A small network was trained on invented records. Each row is its activation on one of them, seen along a few directions.
Each row is followed by the record's values for the fields Lum, Lare, Pege, Dede.
Not every record has every field; a missing one is left out.
The largest differences between rows may come from other fields.
In the rows, 500 means zero.
Random noise pushes rows far along 4 fixed directions. That doesn't count. These rows show it; they differ only by the noise:
[763 532 534 365 631 385 411 480 298 498 398 508 517 709 463 516 408 546]
[676 531 577 411 477 553 487 608 459 436 492 511 628 609 400 418 540 518]
[698 586 540 439 696 465 411 464 403 590 392 698 389 689 423 647 417 619]
[552 736 575 570 456 871 639 784 753 722 435 804 482 605 261 520 540 782]
[425 274 534 466 644 598 368 319 490 317 379 546 365 425 419 377 877 557]
[693 446 498 386 825 316 305 267 248 511 306 604 293 686 498 628 463 589]

[584 308 572 412 420 336 541 498 494 224 488 74 762 349 541 192 732 383] | Lum is j2, Lare is d1, Pege is l1, Dede is w1
[365 373 579 533 743 512 259 266 508 366 450 649 213 352 511 540 750 482] | Lum is j2, Lare is d2, Pege is l2, Dede is w2
[415 671 406 585 302 747 803 796 660 815 332 332 566 538 445 268 389 794] | Lum is j3, Pege is l1, Dede is w2
[574 569 511 473 366 507 442 562 423 434 627 522 604 571 545 528 363 376] | Lum is j1, Pege is l2, Dede is w1
[653 518 534 429 518 566 658 663 611 550 380 384 618 603 362 387 610 657] | Lum is j3, Pege is l2, Dede is w2
[470 486 537 525 365 460 468 502 534 366 795 623 655 435 528 669 446 222] | Lum is j3, Pege is l1, Dede is w2
[696 744 661 464 495 500 499 769 521 561 590 528 608 590 459 499 301 486] | Lum is j2, Lare is d2, Pege is l2, Dede is w3
[378 249 287 460 552 338 585 224 352 479 466 431 464 561 560 591 534 481] | Lum is j3, Pege is l1, Dede is w3
[257 460 560 654 503 674 378 428 691 419 590 687 328 283 515 546 675 455] | Lum is j1, Pege is l1, Dede is w1
[602 445 612 547 581 352 574 441 792 370 745 746 628 410 403 926 642 317] | Lum is j3, Pege is l1, Dede is w1
[457 335 450 467 569 525 606 455 621 456 341 305 503 448 433 366 784 629] | Lum is j3, Pege is l2, Dede is w3
[477 488 586 563 574 501 465 464 670 443 547 589 454 375 481 594 623 467] | Lum is j2, Lare is d1, Pege is l1, Dede is w1
[355 563 596 615 559 529 423 530 624 512 610 590 398 349 542 558 457 438] | Lum is j1, Pege is l1, Dede is w3
[454 355 405 445 330 617 678 532 554 421 519 419 676 529 413 395 711 497] | Lum is j3, Pege is l1, Dede is w2
[559 444 439 437 506 399 551 472 414 507 462 355 567 576 529 474 456 493] | Lum is j3, Pege is l1, Dede is w2
[369 189 415 525 714 337 499 169 547 404 335 359 337 354 559 526 782 550] | Lum is j3, Pege is l1, Dede is w1
[622 510 565 459 680 350 474 472 473 528 374 403 443 509 505 486 511 571] | Lum is j2, Lare is d1, Pege is l1, Dede is w2
[673 550 615 451 518 534 439 554 569 421 479 579 539 516 401 503 639 533] | Lum is j2, Lare is d2, Pege is l2, Dede is w1
[372 634 548 573 307 903 647 806 712 619 407 445 537 428 379 157 648 728] | Lum is j2, Lare is d2, Pege is l1, Dede is w2
[479 412 586 497 584 649 309 398 543 331 495 711 383 448 424 510 766 481] | Lum is j2, Lare is d2, Pege is l2, Dede is w1
[464 246 475 407 562 364 368 301 337 254 466 258 497 438 595 350 679 354] | Lum is j3, Pege is l2, Dede is w2
[470 394 493 465 513 487 425 418 460 362 560 460 507 480 527 490 590 398] | Lum is j3, Pege is l2, Dede is w2
[517 361 596 450 566 439 435 455 533 285 518 351 551 389 499 377 731 406] | Lum is j2, Lare is d1, Pege is l2, Dede is w2
[459 644 581 623 535 578 454 566 721 592 607 770 405 413 440 744 467 477] | Lum is j3, Pege is l1, Dede is w1
[668 494 588 412 562 408 504 563 477 423 470 355 595 535 478 418 552 489] | Lum is j2, Lare is d1, Pege is l2, Dede is w2
[751 551 630 345 476 368 358 595 302 325 602 369 674 600 542 406 406 313] | Lum is j2, Lare is d2, Pege is l2, Dede is w2
[638 516 447 466 644 294 483 381 443 582 463 563 451 609 529 756 357 505] | Lum is j3, Pege is l1, Dede is w2
[424 727 561 623 491 611 588 710 650 717 566 642 494 470 438 536 291 613] | Lum is j2, Lare is d2, Pege is l1, Dede is w3
[415 514 522 527 423 496 273 415 364 371 723 688 452 467 605 629 372 236] | Lum is j1, Pege is l1, Dede is w2
[506 411 452 423 304 439 523 508 332 355 584 267 720 489 572 305 466 352] | Lum is j2, Lare is d1, Pege is l1, Dede is w2
[523 430 495 453 585 358 420 399 369 449 445 359 464 479 582 438 484 454] | Lum is j2, Lare is d1, Pege is l1, Dede is w2
[656 662 454 445 521 529 413 483 334 622 435 733 393 725 485 650 308 572] | Lum is j2, Lare is d2, Pege is l2, Dede is w1
[380 389 445 549 658 407 580 375 575 577 417 459 382 427 515 565 565 578] | Lum is j3, Pege is l1, Dede is w3
[576 544 505 510 668 299 419 382 429 572 525 624 390 560 568 776 309 432] | Lum is j3, Pege is l1, Dede is w2
[265 316 490 548 544 552 462 359 541 382 499 469 388 304 524 394 739 461] | Lum is j2, Lare is d1, Pege is l1, Dede is w3
[426 359 472 454 531 429 387 396 331 398 378 218 439 434 618 247 565 468] | Lum is j1, Pege is l1, Dede is w2
[394 381 468 508 563 546 465 406 539 459 374 395 403 388 490 357 712 576] | Lum is j2, Lare is d1, Pege is l1, Dede is w3
[461 543 526 539 487 811 595 636 696 594 276 516 390 478 361 294 766 788] | Lum is j2, Lare is d2, Pege is l2, Dede is w1
[561 543 531 408 559 505 324 478 343 441 481 535 434 567 487 439 503 473] | Lum is j2, Lare is d2, Pege is l2, Dede is w1

Which values does each new row have?
[340 588 564 690 440 642 606 620 832 593 544 559 471 306 478 523 550 577] | Lum is j1, Pege is l1, Dede is w1
[558 415 400 449 664 301 513 329 373 577 362 427 402 596 557 607 432 550] | Lum is j3, Pege is l1, Dede is w2
[711 533 505 384 365 399 622 658 432 453 585 301 802 641 494 447 378 402] | Lum is j3, Pege is l2, Dede is w2
[570 541 492 516 558 526 592 520 600 613 357 543 437 528 438 541 560 657] | Lum is j2, Lare is d1, Pege is l1, Dede is w1
[574 347 350 428 514 205 495 247 302 421 562 464 565 600 618 728 366 337] | Lum is j3, Pege is l1, Dede is w1
[665 470 640 461 559 327 476 502 573 350 545 425 617 418 489 523 614 397] | Lum is j2, Lare is d1, Pege is l1, Dede is w1
[720 460 437 414 404 225 662 523 455 492 493 244 770 592 552 536 363 439] | Lum is j3, Pege is l1, Dede is w1
[458 630 700 622 506 661 497 664 847 485 700 775 506 336 382 662 619 434] | Lum is j2, Lare is d1, Pege is l1, Dede is w2
[476 512 397 532 583 624 686 518 595 748 124 393 336 544 437 336 620 901] | Lum is j2, Lare is d1, Pege is l1, Dede is w1
[519 309 553 458 522 373 408 354 499 245 549 420 548 366 528 483 733 321] | Lum is j2, Lare is d1, Pege is l1, Dede is w1
[543 572 523 481 343 609 660 726 564 557 447 330 655 504 453 276 520 579] | Lum is j2, Lare is d1, Pege is l1, Dede is w2
[633 612 514 454 563 541 467 549 440 594 342 491 424 614 476 439 451 654] | Lum is j2, Lare is d2, Pege is l2, Dede is w1
[354 499 599 617 464 631 578 602 775 479 562 504 521 282 450 434 676 513] | Lum is j2, Lare is d1, Pege is l1, Dede is w2
[271 334 438 579 555 690 420 288 649 416 523 828 273 390 423 696 817 502] | Lum is j3, Pege is l2, Dede is w2
[514 582 412 518 652 397 377 380 270 710 345 556 288 641 615 588 178 607] | Lum is j1, Pege is l1, Dede is w2
[619 526 653 417 533 403 313 521 379 300 709 570 572 513 529 550 454 256] | Lum is j2, Lare is d2, Pege is l2, Dede is w3
[611 521 451 414 363 509 545 583 360 500 378 270 616 592 526 254 460 566] | Lum is j2, Lare is d2, Pege is l1, Dede is w1
[515 428 435 539 510 363 630 387 618 504 592 605 570 498 494 784 496 445] | Lum is j3, Pege is l1, Dede is w1
[310 375 500 573 498 498 501 402 601 391 663 561 494 351 522 585 603 366] | Lum is j3, Pege is l1, Dede is w3
